A small network was shown many inputs. Here are its activations along a few directions, one row for each input.
Each table varies a few parts of the input and shows all the possible inputs, shuffled.
Descriptions start from the smaller parts, as in this example, which fits no table here: one of 5 places around a ring, together with either a single point or one of 11 places along a line or (one of 3 separate values, together with one of 4 places along a line).
Shared parts are said once, and a part with two or three values counts as separate values.

Other details of the inputs shift rows strongly along two fixed directions, in all tables alike. That doesn't count.

A family of inputs:
row 1: [ -4.7   2.9  25.9 -15.2  -7.7 -21.8 -17.4 -65.3 -19.0 -33.4   5.2   2.5
  49.9]
row 2: [ 29.6 -94.7 -31.1   9.1 -12.3  -6.5  43.9  49.9 -37.1   3.0 -14.4   8.6
 -32.6]
row 3: [-28.1  25.4  37.7  -4.9  15.2 -21.0 -13.3 -14.4 -15.5  20.8 -37.9  41.8
  61.4]
row 4: [ -4.4 -40.5 -37.0  51.0 -35.3 -18.5  17.7 -13.6 -77.5 -15.6 -23.6 -22.4
 -53.2]
row 5: [ 24.0 -21.0  17.6 -19.0  24.5  -0.5   5.5 -14.4  15.4 -25.7  18.3  57.4
  71.4]
row 6: [-42.8 -54.7 -25.3  61.1  -0.2   4.6  23.2  -4.0 -55.5  -4.7 -30.3 -16.8
 -60.6]
row 7: [ 12.5 -17.3  27.5 -49.5  24.3  -0.8 -25.6  -7.0 -18.3   4.7  -0.9  38.3
  53.4]
row 8: [ -8.6  -6.1  13.8 -16.9  29.7 -20.4  17.9 -60.8   0.0 -22.3  16.9  13.7
  48.7]
row 9: [  6.7 -14.8  28.9 -47.4  39.7 -44.1   1.7 -26.7   1.3 -16.6   4.9  33.7
  32.6]
row 10: [-31.0  32.1  -5.5   0.3 -15.0  30.6 -12.5  -4.7  67.4   1.8  21.5 -46.0
 -42.6]
row 11: [  4.0  69.4 -29.5  22.8   2.0  16.7 -21.7  20.6  34.2  32.5  18.8 -50.2
 -10.1]
row 12: [  7.6 -21.8  -3.7 -10.5  20.1  -0.6   9.1 -40.4  10.8  -4.0  16.4  29.2
  85.5]
row 13: [ 11.7   3.8  47.3 -23.7  -3.2 -21.7 -21.1 -39.5 -14.3 -55.1   7.1  30.7
  36.0]
row 14: [ 32.8  33.5 -52.4  -1.2  -5.8   2.9 -11.2  23.4  69.8  44.1  14.0  -0.3
 -16.4]
row 15: [-28.0 -17.3  54.8 -37.8  39.4 -23.2 -30.5 -24.2   6.2 -16.8 -12.7  30.2
  31.3]
row 16: [-23.5 -61.1  -8.4  47.0   3.3  -7.4  17.3  11.0 -49.8   2.6 -44.9  -6.2
 -71.8]
row 17: [ 13.7  -3.5  49.4 -29.1  39.6 -21.7 -21.5   8.2 -19.5  -2.6  -6.2   8.2
  60.2]
row 18: [  3.1  52.9 -53.3   4.6 -15.3  38.5 -23.6   7.9  33.5  40.0  23.4 -22.1
 -21.6]
row 19: [-18.5 -47.1  24.1  30.4 -37.2  21.6  51.6  52.1 -52.7 -23.7 -28.6   6.7
 -33.2]
row 20: [ 10.4  48.7  -8.9   6.7 -12.8  31.1  -5.9  25.0  43.6  15.9  28.9 -65.9
  -8.8]
row 21: [ 13.9  37.1 -71.3  15.2 -11.4  15.8  -3.0  11.2  62.0  37.1  27.9 -13.0
 -10.1]
row 22: [-13.8  48.0  14.8 -33.9 -34.0  10.4 -10.1  58.0  55.4  27.0  -1.6 -17.1
 -23.7]
row 23: [ 14.5 -44.2 -18.1  34.6 -29.7 -31.5   9.5  -1.4 -69.8  -8.5 -37.5  -9.7
 -59.5]
row 24: [-28.8  54.4  -1.9  -1.5 -45.6  34.8   8.0  26.1  52.4  21.3   9.8 -38.7
 -11.5]
row 25: [ 10.3   2.9   6.6 -14.7  30.5  -2.6 -28.8 -27.8 -25.2  23.0 -14.3  42.5
  52.0]
row 26: [ 21.1 -55.6  15.1  40.9  -6.5  18.9  40.0  53.7 -63.4 -28.9 -10.3 -22.4
 -35.4]
row 27: [  9.2  34.9 -30.6 -13.8 -27.9  52.0 -10.1   9.6  44.8  23.2  34.2 -35.7
 -15.4]
row 28: [ 17.0 -67.5   0.3   2.5 -38.4 -28.5  15.4  22.7 -65.1 -26.5 -24.9 -16.4
 -64.0]
row 29: [ 11.2  19.4  30.5   3.5  47.7 -24.5 -26.9 -15.2 -24.5  15.5 -18.9  14.4
  63.6]
row 30: [ 25.3  38.2  -7.6 -24.3 -21.7  51.3 -15.7  33.1  51.3   1.4  36.8  -5.8
 -25.3]
row 31: [ 16.3  51.6 -33.1  -9.6   5.6 -17.7  -4.4   0.7  60.8  25.7  15.2 -14.1
 -49.0]
row 32: [-47.3  31.5  20.5   9.4  11.4  -8.8  -7.1 -29.0 -21.5  13.6 -23.3  30.9
  72.0]
row 33: [ 19.5  40.6  -6.3 -22.1  -6.4   8.1  11.7  13.6  70.9 -19.9  42.5 -10.5
 -46.4]
row 34: [ -8.4 -49.5 -49.1  49.2   2.1 -17.2  53.1  -9.2 -58.5  -4.5 -11.9 -11.2
 -54.5]
row 35: [-26.5 -10.8  58.6 -13.2  31.5   1.6 -15.2 -29.3   7.4 -44.1   0.3  35.9
  27.6]
Description of these inputs: one of 5 places around a ring, together with either one of 3 separate values or one of 4 places along a line.
The inputs of row 11 and row 26 match in every part but the place on the ring of 5. If row 6 is changed in the same way as row 11 into row 26, which row does it become? -> row 35
A walk changes only the place on the ring of 5. It starts at row 7 and steps to row 25. List the rest of the walk in order. -> row 18, row 27, row 30
A walk changes only the place on the line of 4. It starts at row 3 and steps to row 29. List the rest of the walk in order. -> row 25, row 14

A family of inputs:
row 36: [  8.3  57.6  16.0 -33.4 -16.1  46.0 -16.2  28.8  48.4  -7.5  50.3   2.5
  31.8]
row 37: [ 32.4  62.0  27.2 -52.4  -2.2 -26.6 -33.8  33.1  41.7   6.2  27.1 -19.7
   8.2]
row 38: [-21.4 -23.6  14.7  49.2   1.3  35.4  11.9  53.1 -17.7   5.7 -24.0 -49.4
 -43.3]
row 39: [-20.8 -40.9  28.5  27.7  58.0 -15.8   0.7 -65.8 -31.0 -33.3   3.7   8.3
  39.8]
row 40: [  0.0  20.9 -42.1 -24.6  13.1  -9.9 -33.1 -24.9  87.7  27.8  31.1  14.5
   3.1]
row 41: [ 15.0  64.8   8.9 -13.2  12.7   0.9 -51.3  33.0  49.7  40.1 -16.1  17.8
  -5.7]
row 42: [ 24.6 -26.3   3.8   9.6  30.3 -71.8 -12.8 -54.4 -52.9 -22.5  -5.0  15.4
  45.8]
row 43: [-38.2 -33.1  60.3 -22.6   2.1 -35.8   8.7 -58.4 -27.4 -71.6 -21.3  37.7
  14.3]
row 44: [ 24.1  55.8  26.1 -52.2  16.7  -2.0 -35.4  30.9  55.4  19.9  15.7  27.2
 -16.5]
row 45: [ -1.4 -66.6 -16.1 -14.3 -18.0  15.7  29.6  69.4  -3.7  18.4  -5.2   2.9
 -59.1]
row 46: [ 28.9  53.5  29.0 -57.5 -29.3  25.7 -38.9  10.9  35.1   9.0  33.4 -19.9
  17.9]
row 47: [ -7.0 -30.8  31.5  17.6  19.5   1.3  27.2   6.2 -30.1  11.5 -33.4  45.0
  92.3]
row 48: [  8.9 -21.4  41.1   0.8  -5.0   3.2 -28.2 -18.4 -71.6   1.3 -35.0  13.6
  77.1]
row 49: [  0.2 -17.5 -23.3  53.0 -42.5  53.0  19.0  63.2 -36.3   2.7 -10.8 -22.2
 -19.3]
row 50: [ 39.1  41.9  -3.6 -46.4  19.4 -12.2 -29.1  -0.5  67.5  -4.6  19.0  23.3
 -31.0]
row 51: [-41.0 -23.1  36.2   2.6 -53.8   4.8  29.8  39.7 -20.2 -29.3 -18.4 -19.0
 -87.3]
row 52: [  2.7 -46.5   2.2  16.0   8.0  22.2  34.1  19.5   0.1 -39.0  11.0 -43.9
 -68.6]
row 53: [-26.8  -4.0 -12.8  30.0  23.2  13.3  11.5 -46.6 -68.4  -3.2  -4.7  29.9
  81.3]
row 54: [ -3.1   4.3   0.7   8.0  39.3 -60.2  -9.1 -45.4 -71.9  10.5 -26.7   9.8
  63.3]
row 55: [-11.3  -1.9  -0.4   8.2  58.3 -35.6 -10.7 -47.6 -58.2  24.2 -38.1  56.8
  38.5]
row 56: [ 13.2  40.1  17.2 -37.7  -7.1  24.7  19.3  38.5  73.5  19.2  33.9   9.3
  27.5]
row 57: [-10.8 -53.6 -31.1  21.8 -19.7  17.7  10.7  68.6  -6.4  38.6 -35.8  -4.4
 -42.7]
row 58: [-26.0 -40.5 -71.9  26.9  -4.8   7.5  27.6  22.3 -16.5  50.6 -22.3 -10.6
 -52.4]
row 59: [ 27.9  30.1 -10.3 -34.8  -2.2  13.5  22.7   4.1  88.6  -5.2  38.3   7.5
  18.5]
row 60: [ 24.0 -36.5 -33.6  17.0 -33.6  38.9  38.2  26.6 -15.4 -42.0  25.4 -14.5
 -39.0]
row 61: [ 13.0 -72.6 -41.3 -14.3 -10.8   3.6  29.9  32.0  14.5  -6.0   0.5   3.3
 -62.4]
row 62: [ 48.4 -36.0 -24.7   0.8 -22.0 -32.8  23.5  33.9 -25.2 -28.3   1.1 -38.9
 -68.2]
row 63: [-38.5 -19.7 -11.9  39.7 -45.1 -16.7  18.1 -22.5  -7.7 -29.9 -11.5 -22.7
 -87.0]
row 64: [-77.4   3.3  31.9  15.6  10.2 -32.8   3.4 -71.0 -54.9 -14.9 -42.8  25.8
  29.7]
row 65: [-13.0  47.5  51.8 -34.4  25.5  29.3 -20.3  21.8  63.9  -4.5  35.9 -26.8
   2.2]
row 66: [-11.8  70.1 -36.4   0.6   8.4  15.6  14.4 -11.6  63.9  51.5  17.9  -2.1
  39.7]
row 67: [  4.2  79.6 -26.8 -16.2 -16.1  17.5 -40.9 -36.2  22.3  41.3  16.3 -33.4
  24.5]
row 68: [ 28.2 -32.8 -48.6  38.0  -1.6 -17.7  10.0   7.0 -17.3   9.1  -9.2   4.0
 -89.3]
row 69: [  0.2 -27.0  -5.0  25.9  18.8  -0.1   1.9 -61.8 -43.5 -36.3  19.3  39.9
  75.1]
row 70: [ 32.6 -31.2 -43.5  29.9 -45.4   9.1   3.5 -16.1 -34.5  -1.8   9.8 -41.0
 -49.3]
row 71: [ 24.3 -13.1 -12.1  34.0 -28.7 -19.7   1.4  67.5 -43.0  16.4 -34.0 -44.4
 -42.9]
row 72: [-37.3  69.7  -6.3   9.7  36.4  22.0 -19.3 -22.3  48.0  27.7  17.6 -42.5
   3.3]
row 73: [-62.5  -6.0  75.0   7.6  -2.4 -23.5 -16.5 -27.8 -41.6 -26.8 -55.1  34.1
  45.0]
row 74: [ 43.5  43.5   1.5 -54.5 -24.4  14.5 -35.6 -23.6  50.2 -15.4  37.9 -21.7
   9.0]
row 75: [  4.8 -40.4  -1.6  18.5  29.9 -22.2  34.4 -55.1 -14.9  -9.4   4.1  48.6
  76.2]
The inputs of row 40 and row 61 match in every part but one. If row 69 is changed in the same way as row 40 into row 61, which row does it become? -> row 60
The inputs of row 73 and row 63 match in every part but one. If row 71 is changed in the same way as row 73 into row 63, which row does it become? -> row 42
What is each input in this table made of? -> one of 5 places around a ring, together with either one of 2 separate values or one of 6 places around a ring
Which other rows agree with row 44 in the place on the ring of 5? List them by row number. -> row 36, row 37, row 45, row 46, row 51, row 56, row 65
Which other rows does row 43 become when the choice among 2 separate values takes its other values? List them by row number. -> row 52
Which other rows does row 73 become when the choice among 2 separate values takes its other values? List them by row number. -> row 38
Which other rows does row 55 become when the place on the ring of 6 takes its other values? List them by row number. -> row 53, row 54, row 58, row 66, row 67
